Small tables with named rows and columns. After each table, cells are looked up by row and column.

mak:
	niva	mepa
doseri	69	0
kikare	43	42
perolu	57	22
miv	15	43
dagu	24	2
gupom	34	92

niva of miv = 15
mepa of gupom = 92
mepa of miv = 43
mepa of kikare = 42
mepa of perolu = 22
mepa of dagu = 2
niva of gupom = 34
mepa of doseri = 0

pekif:
|  | sevuk | fod | koge | sisoras | mikif |
|---|---|---|---|---|---|
| pimimur | 233 | -16 | -541 | -111 | 352 |
| sul | 401 | 473 | -5 | 183 | 277 |
| vuke | -64 | -68 | -85 | 73 | -494 |
| vubul | -425 | -160 | 134 | -547 | -750 |
| bogof | 134 | 107 | 450 | -286 | -4 |
| kup | -207 | -157 | 296 | -219 | -150 |
| vir | -571 | 4 | -204 | 47 | -153 |
| lib | -219 | 158 | 417 | 115 | -451 |
| rula | 261 | 406 | 216 | -47 | 30 |
| sezer | 389 | 198 | -105 | 28 | 167 |
| fikeko | 467 | -129 | -253 | 19 | 693 |
| lufisi | 604 | 814 | -470 | -295 | 833 |

What is the sevuk of sul in pekif? 401
What is the sisoras of vir in pekif? 47
What is the mikif of sezer in pekif? 167
What is the fod of kup in pekif? -157
What is the sevuk of lib in pekif? -219
What is the koge of vuke in pekif? -85
What is the sisoras of sezer in pekif? 28
What is the mikif of fikeko in pekif? 693
What is the mikif of sul in pekif? 277
What is the fod of sul in pekif? 473
Row with the largest sevuk: lufisi

fezat:
         fasuv  mabo  tun  nef  doni  bos
fezoku      60    28   81   65    77   60
ropu        68    22   51   45    33   71
kon         74    89   34   31    89   68
vusev       45    42   30   36    54   82
vikesa      45    32   31   48    64   79
pubomi      51    57   61   59    69   43
bif         27    61   86   36    24   34
pelus       27    59   64   40    81   34
bodalu      40    26   80   20    36   44
migevus     48    44   44   28    91   64

bos of fezoku is 60
bos of pelus is 34
bos of kon is 68
mabo of vusev is 42
tun of kon is 34
nef of bodalu is 20
doni of bif is 24
fasuv of ropu is 68
mabo of migevus is 44
bos of vikesa is 79
tun of bif is 86
nef of pubomi is 59
nef of fezoku is 65
tun of fezoku is 81
nef of vikesa is 48
bos of bodalu is 44
nef of bif is 36
bos of migevus is 64
Row with the largest tun: bif

vil.tsv
	fitave	tilegus	sugi	lus	sumab
nodeke	0.54	0.08	0.48	-0.20	0.33
nomum	0.64	0.09	0.36	-0.28	0.29
mupi	0.61	0.12	0.34	-0.24	0.49
potuki	-0.60	0.32	-0.31	0.13	-0.26
dus	0.49	0.12	0.29	-0.37	0.58
gevena	-0.26	0.04	0.06	0.11	0.11
bog	0.75	0.31	0.10	-0.18	0.29
pineteb	-0.25	0.19	-0.31	0.06	-0.21
mavir	-0.14	0.22	-0.48	0.01	-0.21
kis	0.33	0.22	0.33	-0.21	0.16

What is the lus of potuki in vil? 0.13
What is the fitave of gevena in vil? -0.26
What is the sugi of pineteb in vil? -0.31
What is the tilegus of pineteb in vil? 0.19
What is the sugi of nodeke in vil? 0.48
What is the sugi of bog in vil? 0.10
What is the sugi of gevena in vil? 0.06
What is the sumab of bog in vil? 0.29
What is the lus of bog in vil? -0.18

Table rekalur
	rol	ruba	zadired	kep	mataru
fuluva	100	136	109	149	183
rorur	81	182	149	135	93
gefibe	120	140	102	86	129
luvat	91	47	147	169	126
gufupit	167	157	166	154	109
selepo	134	117	107	167	70
gatoli	121	170	120	72	126
bosidub	117	109	134	246	186
kenop	92	158	158	65	112
lila	184	165	149	87	151

lila, kep => 87
rorur, rol => 81
lila, mataru => 151
gufupit, kep => 154
luvat, zadired => 147
gatoli, kep => 72
bosidub, zadired => 134
selepo, zadired => 107
fuluva, rol => 100
gefibe, ruba => 140
kenop, zadired => 158
luvat, ruba => 47
fuluva, kep => 149
rorur, zadired => 149

sobenim:
          val  kiniv  niro   liv  zokigiz
forodak  0.26   0.62  0.42  0.82     0.39
piv      0.41   0.61  0.50  0.90     0.11
vave     0.42   0.59  0.42  0.82     0.26
soz      0.38   0.59  0.41  0.84     0.29
zez      0.41   0.68  0.30  0.76     0.29
kone     0.47   0.54  0.48  0.93     0.32
dof      0.49   0.64  0.42  0.96     0.23
vid      0.36   0.57  0.46  0.96     0.26
musar    0.35   0.57  0.44  0.87     0.29
sitalop  0.31   0.59  0.38  0.80     0.28
gepedi   0.41   0.60  0.43  0.90     0.24
mokulav  0.36   0.55  0.43  0.83     0.30
kovef    0.41   0.60  0.38  0.75     0.27

niro of zez is 0.30
zokigiz of sitalop is 0.28
liv of zez is 0.76
niro of mokulav is 0.43
val of musar is 0.35
kiniv of musar is 0.57
liv of vave is 0.82
kiniv of vave is 0.59
zokigiz of vid is 0.26

